A small network was shown many inputs. Here are its activations along a few directions, one row for each input.
Each table varies a few parts of the input and shows all the possible inputs, shuffled.
A made-up example of a description, with smaller parts first: one of 4 places along a line, together with either a single point or one of 11 places along a line or (one of 2 separate values, together with one of 8 places around a ring).
Shared parts are said once, and a part with two or three values counts as separate values.

Rows:
R1: [ 24  -4 -19   5  12   0 -48 -25  10 -13 -59   7   9 -25]
R2: [  2  16 -12   4  52   6 -17  24  26  27  -6  12  35  30]
R3: [-21 -12  38  -5 -44  -6  66  26 -10 -10  57  -1 -26   2]
R4: [-28  28 -35  12  39  11   0   8 -12  25  40 -20  25  23]
R5: [  25   -5  -22  -11  -84  -13  -41 -115  -45  -32  -75  -17  -65  -68]
R6: [-29   7  33  -3 -13  -3  71  49  -6   3  82  -4   1  32]
R7: [ 14   8 -31   2  46   7 -54 -18  16  20 -37   6  27   2]
R8: [-28  23 -13  15  31   4  22  24  -9  23  54 -22  17  28]
R9: [ 20   7 -28   2  30   6 -59 -23  17   5 -52   5  12 -12]
R10: [  52  -21    1  -23  -73  -15  -56  -99   -8  -27 -119   12  -51  -63]
R11: [ 26 -27  19  -4  -9   5 -15   0  12 -19 -35  20  -7 -19]
R12: [-8 -4 37 -8 17 -3 29 61 28 14 24 19 24 43]
R13: [ -9 -12  12   1 -31  -5  43   5 -19 -16  25  -7 -25  -8]
R14: [-2 10 10  3 43  0  5 38 30 21  9 11 29 37]
R15: [ -2 -10  54 -14  -4  -5  52  64  32   6  36  26  15  39]
R16: [ -3   8 -43  18  -1   3 -33 -40 -28 -12 -14 -26  -3 -34]
R17: [-14  23 -54  12  36   9 -39 -34 -22  16   8 -24  16  -4]
R18: [ -4 -14  -5   4 -23  10   2 -15 -25 -22  12 -12 -17 -26]
R19: [ 11 -26  61 -13 -29 -14  44  42  25 -10   9  31 -17  10]
R20: [-38  12  15   0   6   2  49  45  -8  12  70 -11  13  35]
R21: [ -8  18 -52  13  16  10 -44 -38 -21   4  -7 -29   2 -20]
R22: [ 19 -26  35  -9 -18  -9  24  20  18 -15 -21  24 -13   0]
What is each input in this table made of? -> one of 2 separate values, together with either a single point or one of 10 places around a ring
Changing only the choice among 2 separate values turns R9 into R21. The same change can be made to R11. Which row results? -> R18

Rows:
R23: [-40  28  -1  15  61   7  27  72  13  28  84  -7  45  53]
R24: [ 10  27 -73  14  37   7 -90 -65 -13   4 -50 -18  11 -31]
R25: [  4 -15  11  -6 -67  -5  19 -42 -28 -21 -14 -11 -47 -37]
R26: [-16 -16  68 -13 -40  -9  82  63   7 -15  72  12 -15  25]
R27: [ 40 -24  11 -19 -67 -11 -39 -70 -11 -33 -83  11 -37 -51]
R28: [ 40 -30   2  -3 -57  -8 -33 -59 -13 -42 -81   8 -37 -63]
R29: [ 33 -19   2  -8 -66 -13 -36 -75 -22 -39 -64   1 -50 -64]
R30: [ 18 -12 -10  -5 -74 -13 -23 -86 -39 -34 -63 -13 -55 -62]
R31: [-16  29 -62  17  35  12 -36 -32 -18  20   1 -30  16  -6]
R32: [-10 -26  68  -8 -30  -5  85  77  17 -18  53  18  -3  25]
R33: [  5  16 -38   2  43  14 -53 -18   8  21 -20  -9  30   4]
R34: [-27 -11  54  -9 -49 -12  94  53  -9 -10  76  -4 -20  26]
R35: [ -4  23 -47  15  44  17 -49 -24  -5  17  -3 -16  19  -5]
R36: [ 18  22 -60   2  35  12 -93 -62  -5  10 -70 -10  22 -18]
R37: [-35  16   2  19  70  11  30  85  22  24  66  -3  54  54]
R38: [-19  20 -26  14  58  15 -10  21   0  25  43  -6  32  24]
R39: [ 22  26 -60   9  41   2 -83 -59   1  16 -75  -8  15 -16]
R40: [-50  33 -14  18  51   6  41  63  -3  33  88 -21  43  54]
R41: [  6 -28  52 -24 -43  -6  39  17   5 -14   8  23 -23   7]
R42: [-10 -17  30  -9 -52  -6  58   3 -23 -13  32  -1 -35  -5]
R43: [  5 -24  43 -12 -44  -5  44  13  -5 -18  31  13 -29  -8]
R44: [-31  26 -41  16  49  10   2  13 -13  28  47 -21  28  24]
R45: [-12  13 -17   0  57  10 -16  25  13  28  25   0  40  34]
R46: [-29  27  12  11  66   2  34  77  29  39  58   4  50  66]
R47: [-15   9 -26  17  68  15  -9  36  11  20  25  -3  39  25]
R48: [-15 -19  75 -25 -40 -10  77  69  20 -10  50  23  -8  37]
R49: [-10  19 -18   8  63   0  -6  30  20  33  18   4  32  35]
R50: [  4  10 -48  19  53  17 -47  -8   7  12 -18 -12  31  -6]
R51: [ 20  14 -71  18  46  12 -87 -52  -4   1 -66 -15  25 -30]
R52: [  6 -34  41  -9 -33  -7  45  30   6 -23  10  20 -23  -7]
R53: [ 21 -26  31 -21 -59  -6   1 -25   1 -22 -37  16 -33 -27]
R54: [ -6 -16  76 -17 -34 -17  88  69  25  -4  46  25  -9  39]
R55: [ 26 -22  33 -13 -52 -13  11 -24   6 -16 -43  17 -39 -23]
R56: [ 19 -22  24  -9 -59  -5   6 -31 -11 -26 -15   4 -41 -39]
R57: [-34  22  12   2  60   9  24  74  23  33  64   1  53  65]
R58: [ 25 -33  23  -5 -49  -3   7 -16  -1 -30 -34  10 -31 -38]
R59: [ 41 -19  11 -12 -60 -21 -31 -67  -6 -28 -91  14 -48 -47]
R60: [ -2  33 -83  16  29   8 -77 -78 -30   8 -48 -35   7 -28]
R61: [  5  21 -39   9  48   1 -45 -14  15  26 -27  -5  19   6]
R62: [ 12 -23  52 -16 -37 -13  50  19  12  -8   3  26 -27   8]
Changing only one part turns R52 into R42. The same change can be made to R58. Which row results? -> R25
Changing only one part turns R46 into R23. The same change can be made to R61. Which row results? -> R35
What is each input in this table made of? -> one of 2 separate values, together with one of 4 places along a line, together with one of 5 places along a line
Change only the place on the line of 5 in R39. List by row number the other rows that result. -> R24, R36, R51, R60
Change only the choice among 2 separate values in R34. List by row number the other rows that result. -> R40
A walk changes only the place on the line of 5. It starts at R30 and steps to R29. List the rest of the walk in order. -> R28, R27, R59
Change only the choice among 2 separate values in R58. List by row number the other rows that result. -> R50

Rows:
R63: [  57  -40   19  -19  -83  -15  -35  -78    0  -39 -120   16  -58  -66]
R64: [ -4   6  -9  11  66   6 -13  26  12  32  46 -15  54  36]
R65: [ -7 -21  72 -21 -38 -22  86  50   3  -8  48  32 -22  32]
R66: [ -6 -39  63 -32 -46  -7  11  17   2 -22  45   4 -22  -1]
R67: [  0  38 -58  12  38  12 -65 -47  -7  24 -53 -14  17  -3]
R68: [ 20  22 -63  12  13   0 -50 -52 -15 -12 -58   1   7 -34]
R69: [-29  -4   4  -4  37  -3  40  71  26  19  62  -7  34  46]
R70: [-22  11  39   5  10   8  85  83  28  22  72  15  10  45]
R71: [ 25 -16 -39   0 -10  13 -46 -66 -18 -10 -28  -5 -28 -54]
R72: [-28  37 -41  26  71  22 -34  19  -4  20  -5  -6  40  24]
R73: [ -5   4  12   9 -58 -15  21 -24 -27 -26  -8 -20 -32 -26]
What is each input in this table made of? -> either a single point or one of 10 places around a ring
